A small network was shown many inputs. Here are its activations along a few directions, one row for each input.
Each table varies a few parts of the input and shows all the possible inputs, shuffled.
A made-up example of a description, with smaller parts first: one of 2 separate values, together with either a single point or one of 9 places along a line or (one of 6 places along a line, together with one of 8 places around a ring).
Shared parts are said once, and a part with two or three values counts as separate values.

Other details of the inputs vary at random and push rows far along two fixed directions, the same in every table; ignore that.

A family of inputs:
R1: [ 12  -6 -29  53   8 -11  13 -50 -31  -1  13  38  20 -18  32]
R2: [ -3 -16  29 -17   5  25 -30  49   4  -5   9  -5   2  10 -26]
R3: [  0  18  -4 -26 -23   3  19   9   9   8 -18  -6 -25 -52  14]
R4: [  8 -11  34 -35   3  17 -32  58  -7   0  17 -14  16  44 -42]
R5: [ -5  14  -4 -24 -19 -12  18  -1  23  18  -9 -19 -22 -58  18]
R6: [-23  18  -2 -29 -27  -7  20  -3  34  24 -21 -25 -16 -35  32]
R7: [ -2   7   2 -13 -14  10  11  16  -2  -1  -6   4 -18 -34   5]
R8: [ 17 -15   9  47  33  14 -50   1 -63 -18  36  45  49  81 -34]
R9: [ -3  -1 -37  54  11 -13   2 -53 -32   0  14  28   6 -16  34]
R10: [ 14   4 -42  63  23 -41  16 -53 -15 -17 -13  19  12  -3  24]
R11: [ -9  15  -5 -34 -16   1  28 -12  19   9 -15 -14 -37 -50  12]
R12: [-18  24  -2 -28 -24   6  30  -9  22  12 -22  -8 -21 -44  14]
R13: [  2  18   2  -4  -2 -14  26  13  26 -10 -32 -19  -9  -7  -7]
R14: [  2  22 -16 -21 -16 -25  40   6  31  -8 -39 -29 -15 -28  12]
R15: [  5  -2  -4 -12 -16  13   9  15  10  -4  -3  -1 -17 -33  11]
R16: [  7  -1 -32  70  27 -34  24 -50 -13 -12 -12  17  10  -2  22]
R17: [ -9  12   1 -38 -22  -5  23  -3  22  16  -7 -26 -17 -20  -3]
R18: [ 10 -20  27 -29   5  31  -9  39   0 -15  11   5 -11  17 -34]
R19: [  1   0 -19  56  19 -24 -11 -55 -31   7  30  26  36  17  15]
R20: [-18  15  -8 -30 -19  -3  19  -1  31  25 -18 -27 -10 -33  21]
R21: [  2  -6  37 -35   7  32 -27  46  -7 -15  14   0  -2  47 -52]
R22: [-14  21  -9 -26 -24   3  14  -1  30   7 -12 -19 -27 -33  15]
R23: [ -8  16  -1 -25 -26   3   6   9   3   5 -10 -14 -13 -13  18]
R24: [ 34 -30  -7  64  42 -11 -21  -2 -31 -40  12  35  36  60 -23]
R25: [  1  -2 -29  52  19 -30  -1 -67 -14  16  18  18  14 -10  31]
R26: [ -5  -1 -18  57  20 -15 -16 -56 -26   7  22  23  43  17  20]
R27: [  6  -1  35 -36 -12  26 -25  59 -17  -9   1  -2   6  39 -31]
R28: [-14  10 -13 -18 -20   4  18   0  27   5 -12 -16 -39 -51  23]
R29: [ -1   0  -1 -16 -17  -7  25  -2  39  13  -3 -15 -19 -52  21]
R30: [-15  -2   0 -10  -4   6   3  11  22  11  -6  -8 -19 -31   9]
R31: [  2 -11  42 -32  -1  16 -36  53   4  -1  15 -13   8  53 -34]
R32: [  3 -18  31 -24  14  30 -45  60   3  -2   6  -3  -1  35 -42]
R33: [  5 -24   8  51  44  11 -59  -5 -41  -7  38  35  50  88 -31]
R34: [ -5  -1 -17  38  16 -14   0 -64 -40   1  18  25  22  34  19]
R35: [  3  -8  32 -48   3  31 -19  46  -9  -8   9 -10  -2  46 -46]
R36: [  8  -7  23 -35  -2  31 -35  59 -16  -9   9  -9   6  46 -38]
R37: [  0  -8  39 -50 -10  34 -39  72   5 -11   3 -18  -9  52 -39]
R38: [ 17 -14   3  56  37 -18 -19 -10 -39 -23   2  19  42  85 -18]
R39: [  2  13 -14  -5  -9 -20  36  11  32 -17 -34 -16 -29 -43  11]
R40: [ 18  -5  22  -8  16   5  -9  52   9 -22 -23 -12  -8  28 -40]
R41: [ -6   8   2 -25 -12  -8  11   0  22  19   0 -24  -3 -13   8]
R42: [  6 -15  36 -29   7  29 -43  60   2  -4   6  -9   5  24 -39]
R43: [  9 -15  25 -27   8  33 -45  58  -4 -13   8  -4 -13  38 -41]
R44: [ -8  12  -5 -28 -20  -9  24 -12  27  15 -12 -18 -33 -49   6]
R45: [-12  20   2 -30 -31 -17  23  -2  23  20 -11 -25 -12 -40  29]
R46: [  6  -3  28 -27  -1  32 -39  61 -10 -15  11  -1   1  41 -43]
R47: [  3  16  -3 -14 -14 -21  24  15  21 -16 -33 -20  -9  -2   7]
R48: [ -1  -2 -18  56  22 -23 -12 -59 -20   9  29  23  32  23  15]
R49: [ -5  -8 -26  56  19 -26   3 -62 -13  11  22  21  13 -11  31]
R50: [  7  13 -38  59  17 -42  21 -54 -10 -17 -11  17  20   5  23]
R51: [-18  19   3 -29 -30  -7  18  -5  28  20 -18 -27  -6 -40  33]
R52: [  8   1  21 -33  -8  23 -15  47 -16  -4   1  -5   8  26 -29]
R53: [ 15 -30   9  46  46  20 -52  -7 -62 -14  30  48  37  77 -36]
R54: [ 11   6  -4  -1  -7 -15  44   9  38 -11 -36 -17 -21 -42  11]
R55: [  3 -12 -26  50  15  -5  16 -60 -24   2   8  39  17 -13  30]
R56: [ 19 -38   2  51  36   3 -32 -22 -39 -13  42  39  33  60 -29]
R57: [-16  10  -2 -23 -18  10  30  -2  18   8 -20  -3 -32 -55  16]
R58: [ -9   0  -6 -15 -16   2  24   2  39  14 -13 -12 -19 -56  26]
R59: [  0 -10  39 -39  -7  18 -25  45   0  -4   9 -12  -2  49 -44]
R60: [  4  13  -3 -11  -2 -17  30  11  20  -5 -34 -27  -4  -1  -3]
R61: [ -8  11  -9 -26 -17   5   8   1  15   9  -8 -22 -14 -11  11]
R62: [ -6   3 -28  38  12 -11  12 -65 -32  12   4  24  27   9  25]
R63: [  1 -10  33 -35   0  25 -33  54   1   2   7 -18  20  36 -34]
R64: [ -1  -7   7 -10 -10   8   6  11  23   6  -3  -8  -1 -36  12]
R65: [  2  -6  36 -34  -1  22 -25  45   6  -7  14  -8  -4  39 -55]
R66: [-13   6  -3 -22 -19  -6  27  -9  26  10  -6 -15 -34 -49   6]
R67: [ -3  -6 -27  55  16 -27   3 -57 -24   9  23  24  17 -17  31]
R68: [  1   1  -1 -17 -20  -7  26   3  29  11  -2 -12 -15 -58  21]
R69: [-15  10  -4 -28 -15   4  31  -9  18   4 -10 -10 -38 -50  12]
R70: [  3   4 -40  50  11 -17  -2 -58 -32   5   9  25   8 -15  35]
R71: [  4 -11 -37  54  12 -11   6 -59 -15  -1  16  25   9 -11  37]
R72: [-11   7 -23  37   4 -15  14 -66 -29  10   0  24  20   6  36]
Description of these inputs: one of 6 places along a line, together with either one of 2 separate values or one of 10 places around a ring.
The inputs of R56 and R17 match in every part but the place on the line of 6. If R54 is changed in the same way as R56 into R17, which row does it become?
Answer: R60
The inputs of R52 and R8 match in every part but the place on the line of 6. If R14 is changed in the same way as R52 into R8, which row does it become?
Answer: R50
Which other rows does R50 become when the choice among 2 separate values takes its other values? List them by row number.
Answer: R13
Which other rows does R16 become when the choice among 2 separate values takes its other values? List them by row number.
Answer: R39
Which other rows agree with R70 in the place on the line of 6? List them by row number.
Answer: R3, R5, R10, R11, R25, R32, R40, R42, R43, R44, R53
Which other rows does R9 become when the place on the line of 6 takes its other values? List them by row number.
Answer: R15, R23, R36, R46, R70
Which other rows does R48 become when the place on the line of 6 takes its other values? List them by row number.
Answer: R25, R29, R31, R41, R49
